Each row below holds a small network's activations on one input, seen along a few directions.
In each table, some parts of the input vary, and every possible input appears once, in random order.
Descriptions start from the smaller parts, as in this example, which fits no table here: line(6) and (point or line(11) or (values(3) and ring(5))).
Shared parts are said once, and a part with two or three values counts as separate values.

Other details of the inputs vary at random and push rows far along two fixed directions, the same in every table; ignore that.

Table:
x1: [ 16 -11   9   4  12   5 -10  -4   0 -20   5  12 -10 -11   8]
x2: [-11   1 -13 -15  -1   4  -9  25  -1  -2 -13  16  -6  11  10]
x3: [ 15 -23  17  15  27  -2 -11   5   4 -24  20   0 -12 -30  13]
x4: [ 8 -7  7 -2  3  9  0 -4 -1 -1  1  8 -8  3 -2]
x5: [ 14 -25  13  11  25   1  -8  13  -1 -22  17   2  -9 -27   9]
x6: [-16 -31 -26 -19 -20 -12   1  21  -2 -31  -7   1   2  15  -9]
x7: [-16  19 -25 -25 -19   1  -8  11  -7  12 -20  16  -4  27  14]
x8: [-25  24 -21 -20 -23  -4   1  12  -2  24 -25   5  -4  29   0]
x9: [  9   3  19   9  10  12   5 -17  12  19  17   1   9  -4  -6]
x10: [  9 -28  10   7  23  -1 -17  21  -2 -34   7  10 -19 -24  15]
x11: [-14  16 -16 -17 -16  10  -2  16  -1   5 -29  17   1  23  -2]
x12: [  5   0  -5  -5   0  -3  -3  -6 -10   0   8  -1  -6  -2  10]
x13: [  9  -5  22  20  20   7  -6   1  15 -11   8   5   7 -24   0]
x14: [ 13  -4  14  10  18   9 -11  -5  11 -11  10  13   2 -15  10]
x15: [ -2  13   1   8   2  -6   0  -6   5  12   8  -6  12 -10   7]
x16: [  9 -19   1   9  15 -11 -15  14  -9 -39   1   0 -19 -23  13]
x17: [-10 -31   2   6   9  -7  -6  20  24 -33  13   4  24 -20  -3]
x18: [ -2   6  -2  -1   3   4 -13  10   6 -15 -16  18  -3  -3   9]
x19: [ 14 -15  22  26  21   2  -5   1   8 -22   7  -4   3 -32  -2]
x20: [  8   7   5   2  -8   2  13 -21  -6  14   2 -12  -1   9 -12]
x21: [  8  -4   9  12   8   5   2   3   1 -11  -3  -2   6 -12  -5]
x22: [-12  16 -19 -16 -21  -1  -3   6 -10  -1 -34   9  -9  23  -1]
x23: [ -2  22   4  -1  -4  -1  15 -29   4  47  18 -13   9  12  -4]
x24: [ -3  14 -16 -17 -22  -1   5  -8 -16   8 -21   2 -11  29  -6]
x25: [  3  -2   0  13   7 -10  -4   1  -4 -13   3 -10   2 -22   8]
x26: [ -3 -47  -6  -7   6  -4  -8  22  11 -46  13  10   5 -11   2]
x27: [  0   5 -11 -12  -3   9 -17  10   2 -14 -15  25  -2   7  16]
x28: [ 3  4  6  0  5 10 -6 -3  9  2 -1 12  0  2  5]
x29: [-13   4  -9 -14  -3   3  -9  19   0   5 -12  14 -10  14   8]
x30: [ -4  -4   1  10   4 -10  -3  10  -1 -10  -5  -9  -6 -13   3]
x31: [ -9   0 -28 -18 -15 -10 -12  21 -22 -23 -26   8 -20  12  14]
x32: [-15   9 -19 -10 -15 -12  -4  12 -12  -5 -25   0 -12  11   5]
x33: [  8  21  -1   0 -17   0  21 -38 -11  35   9 -20  10  17 -15]
x34: [ 13   3  20  21   8  -8  22 -34  -2  29  34 -37   5 -13 -15]
x35: [  7  13  21  14  10   0  16 -32  14  45  35 -22  15  -6  -7]
x36: [ 8  0  1 -1 -4  6  8 -4 -9  0 -3 -4 -1  6 -8]
x37: [ 19   0  24  21   7   4  20 -33   1  20  25 -23   7 -10 -19]
x38: [  4  13   4   7   1   5  -2 -10   8   4   1   3  14  -7   3]
x39: [ -4   7   8  12  -1  -8  15 -10  -2  23   8 -24   4  -4 -13]
x40: [ 13   3  15  11   9  -5  14 -34  -1  28  33 -20   1  -7  -5]
x41: [ 25 -16  16  14  21   6 -10 -10   3 -24  20   8   0 -28  12]
x42: [-13  14 -18 -16 -22   1  -2   9  -8   0 -35   8  -8  25  -4]
x43: [-14 -29 -10  -1  -8 -12   3  15  10 -27   2  -6  17  -5 -12]
x44: [ -8  10  -7  -8 -17  -7  16 -10 -15  28  -2 -20  -9  21 -15]
x45: [ -9   2 -19 -16 -15  -5   4  16 -20   1 -17  -3 -13  20  -3]
x46: [ -3  -2   0   7   4  -6   3  11  -5  -2  -1 -11   1  -9  -3]
x47: [-13   8  -7  -5  -1   0  -2  21   2   5 -11   5   2   4   3]
x48: [ 8 -2  1 -7 -2 11  3 -1 -5  2 -2  8 -3 10 -3]
x49: [  6   3   2   9   1   0  -4  -6  -1 -12  -5  -1   6 -13   3]
x50: [ -7  22   1  -3 -10   7   7 -12   7  25  -8   1   8  15  -8]
x51: [-17  -5  -8 -15 -17   0  18 -11  17  26  18  -7  30  24 -17]
x52: [-19   9 -20 -14  -8  -7 -16  27  -3 -12 -28  18 -12   9  15]
x53: [-14  21   1  -2  -9  -3  15  -8   4  40   1 -12   8  14 -11]
x54: [ 16 -20  12   7  18   7 -15   8   3 -32   2  15 -12 -18  12]
x55: [  8  14  14   4   3  14  16 -24   9  37  18  -5  17   8 -13]
Each input here is: ring(5) and (point or (values(2) and line(5))).
Q: Changing only the ring(5) part turns x13 into x4. The same change can be made to x17. Which row results?
A: x26
Q: Changing only the ring(5) part turns x51 into x43. The same change can be made to x35. Which row results?
A: x30
Q: List by row number the other rows that have the ring(5) part in common with x24.
A: x6, x16, x20, x31, x33, x34, x36, x37, x44, x45
Q: Which other rows does x40 become when the values(2) part takes its other values? List them by row number.
A: x1
Q: Which other rows does x5 become when the line(5) part takes its other values? List them by row number.
A: x3, x10, x12, x40

Table:
x56: [ -1  12   1   0  -5  -1  11 -14  -5  24   6 -12   1   8  -6]
x57: [-12   4 -17 -12 -21  -2   3   6  -4  -5 -20   1   3  18  -6]
x58: [  1  -4   8   9  10  -2  -2   5   5  -3   5  -3   1 -13   2]
x59: [-1 12 -2 -5 -5  4  2 -9  1 16  0  3  4  9  1]
x60: [ 14  -7  13  12  15   5  -5  -8   6  -9  13   3   2 -17   5]
x61: [ -8  16 -11 -12 -13   0   1  -3  -5  18  -9   2  -3  18   2]
x62: [  6   6  12  12   4  -2  14 -19   0  23  18 -20   6  -5 -10]
x63: [ -1 -14  -3   0   9  -2 -15  27  -5 -31 -13  10 -14 -12  12]
x64: [  8  10  13   8   0   5  15 -29   5  28  18 -14  12   2 -12]
x65: [ -2  -4   1   3   7  -1  -8  13   3 -11  -4   5  -4  -9   7]
x66: [ 17 -20  17  20  28  -2 -14   9   3 -32  14   2  -7 -36  14]
x67: [ 12  -5  12  13  15  -1  -2  -7   0  -5  15  -5  -2 -19   6]
x68: [ -7 -12  -5   5   4  -9 -13  22   2 -32 -11   4  -2 -16   8]
x69: [ -5   6  -6  -9 -10   5   4   0  -1   9 -10   3   1  16  -7]
x70: [  7  12   9   8   0  -1  15 -26  -2  30  18 -18   5   1  -7]
x71: [ -7   0  -9  -9  -2   3 -12  19   1 -14 -17  17  -5   4   8]
x72: [ -1 -10  -8  -7   1   1 -15  22  -7 -29 -19  17 -15   0  10]
x73: [ -9   1 -22 -19  -9   0 -18  26 -13 -21 -29  21 -21  13  17]
x74: [  5 -41   9  13  25  -4 -15  22  16 -47  18   8   7 -34  10]
x75: [ -8   8 -11 -13  -9   3  -6   9  -2   0 -16  14  -4  14   5]
x76: [  7   0  18  17  13   3   7 -14  12  11  20  -9  14 -16  -5]
x77: [-10  10 -18 -20 -17   5  -3   9  -7   1 -24  15  -7  26   1]
x78: [  8  -9  11  10  12   4  -3   0   6 -11   7   2   3 -13  -1]
x79: [-10  14 -13 -13 -16  -2   6   0 -10  18 -13  -3  -6  22  -5]
x80: [ 12  13  17  12   3   4  20 -38   6  37  26 -19  16  -1 -14]
x81: [ 16  -3  16  14  12   1   4 -19   2   5  19  -9   3 -15  -2]
x82: [  2  -6   7   7  11   3  -7   8   8 -12   2   7   3 -13   5]
x83: [-18  15 -18 -20 -21   3   1  11  -3  14 -24  10  -1  29  -3]
x84: [  9 -12  16  18  23  -1  -9   6   9 -17  13   0   1 -29   9]
x85: [  8   0  10   8   6   4   4 -11   5   6  10  -3   6  -5  -5]
x86: [-12  17 -12 -13 -15  -1   4  -1  -4  21 -12   0  -2  21  -2]
x87: [ -6  14  -6 -11 -15   4  10  -9  -2  22  -8  -1   4  23 -11]
x88: [-4  6 -5 -4 -2  0 -5  5 -1  1 -6  5 -4  3  7]
x89: [ -5  -5  -9  -6   4   0 -18  25  -2 -24 -17  17 -12  -3  16]
x90: [  4 -22  -3  -1  12   1 -23  32  -4 -50 -18  22 -19 -15  16]
x91: [-23  -6 -32 -35 -30  -3   0  21  -7  -6 -24  13  -3  39  -5]
x92: [ -1  13   0  -3  -5   4   5 -12   2  19   3   0   6   8  -2]
x93: [ -1  16  -1  -3 -10  -2  14 -18  -6  30   4 -13   1  14  -8]
x94: [ 10  11  18  15   0   1  26 -39   2  41  27 -28  14  -1 -20]
x95: [  7  -2  10  10  13   0  -4  -3   4  -3  11  -1   1 -16   7]
x96: [ -4   4 -11 -12 -11   1  -2   6  -9  -2 -17   8 -10  15   1]
x97: [-5 13 -2 -5 -8  3  6 -7  2 19 -2  0  6 12 -4]
x98: [ -9   0   0  -2 -10  -8  22 -20   7  33  25 -23  18  10 -18]
x99: [ 10  -5   7   5   9   5  -6  -2   4 -11   4   6  -1  -9   5]
x100: [-19   2 -24 -17 -18  -4  -9  25  -3 -19 -32  14  -1  16   3]
x101: [ 18 -12  19  19  19   1  -1 -10   4 -12  19  -5   0 -25   2]
x102: [ 1  6 -5 -7 -7  2  1 -4 -7  5 -6  2 -6 10  0]
x103: [ 13 -27  15  27  27 -11 -12  13   4 -45  13  -7  -1 -45   8]
x104: [ -2  -9   2   5  11  -1 -12  19   4 -20  -5   8  -5 -14  10]
x105: [-3  6 -2 -4 -2  3 -2  1  2  5 -4  6  2  5  2]
x106: [ -5  10  -6  -3 -19  -6  17 -17  -7  19  -2 -18   7  14 -17]
x107: [  1   5   2   0  -6   1  10 -10  -4  15   2  -9   1   7 -10]
x108: [-23  -3 -31 -30 -27  -9   3  18 -12   1 -18   2  -7  33  -4]
x109: [  8 -21  12  11   7  -6  15 -18   6   3  34 -21  13 -13 -14]
x110: [ 15  -6  14  13  14   2  -1 -13   1  -4  16  -4   0 -17   3]
Q: Changing only one part turns x99 into x67. The same change can be made to x60. Which row results?
A: x73
Q: Changing only one part turns x108 into x109. The same change can be made to x79. Which row results?
A: x90
Q: What is each input in this table made of?
A: ring(5) and (values(2) or line(9))
Q: Which other rows does x90 become when the line(9) part takes its other values? List them by row number.
A: x72, x81, x94, x96, x101, x102, x107, x110
Q: Which other rows does x63 become when the ring(5) part takes its other values? List them by row number.
A: x58, x69, x83, x107
Q: Which other rows does x74 become when the values(2) part takes its other values? List them by row number.
A: x100
Q: Which other rows does x68 become when the values(2) part takes its other values? List them by row number.
A: x98

Table:
x111: [-14   6 -26 -30 -30  -2   4  -1 -17  10 -23   7 -15  39  -5]
x112: [ 14  -9  17  13  11  10   2 -13  13  -9  16   2  16 -12  -7]
x113: [-16  17 -23 -26 -16   4 -12  18  -4   7 -27  21 -11  31  13]
x114: [ -2  31   4   3  -9   4  16 -27   3  46   7 -12  19   9  -8]
x115: [ -4 -12  -9 -15  -1   6 -17  19   6 -26 -15  29  -7   6  12]
x116: [  7  14   7   5  -2  -6  15 -30  -7  35  21 -25  -2   4  -5]
x117: [  1 -14 -16 -13 -11   3 -10  20 -13 -37 -25  15 -14  10   2]
x118: [  4  28  14  15  -7  -4  26 -37  -6  48  10 -32   4   5 -20]
x119: [-18  14 -23 -33 -21   9  -3  16  -7  16 -26  21  -8  40   2]
x120: [ 13   3  11  19  12  -6   2 -11  -7  -2  11 -14   0 -24   3]
x121: [  7   9  21  21  17   5   0  -9  13  10   7  -5   8 -19  -1]
x122: [ 20 -16  20  17  21   1   4  -9  -2  -3  28 -13  -3 -24  -1]
x123: [  0 -43   5  18  23 -17 -13  30   7 -56  12  -6   1 -41   7]
x124: [-12 -28  -1   5  12  -5 -15  34  20 -38   2  10  13 -23   8]
Q: What is each input in this table made of?
A: values(2) and (point or line(6))
Q: Changing only the values(2) part turns x112 into x117. The same change can be made to x124. Which row results?
A: x123
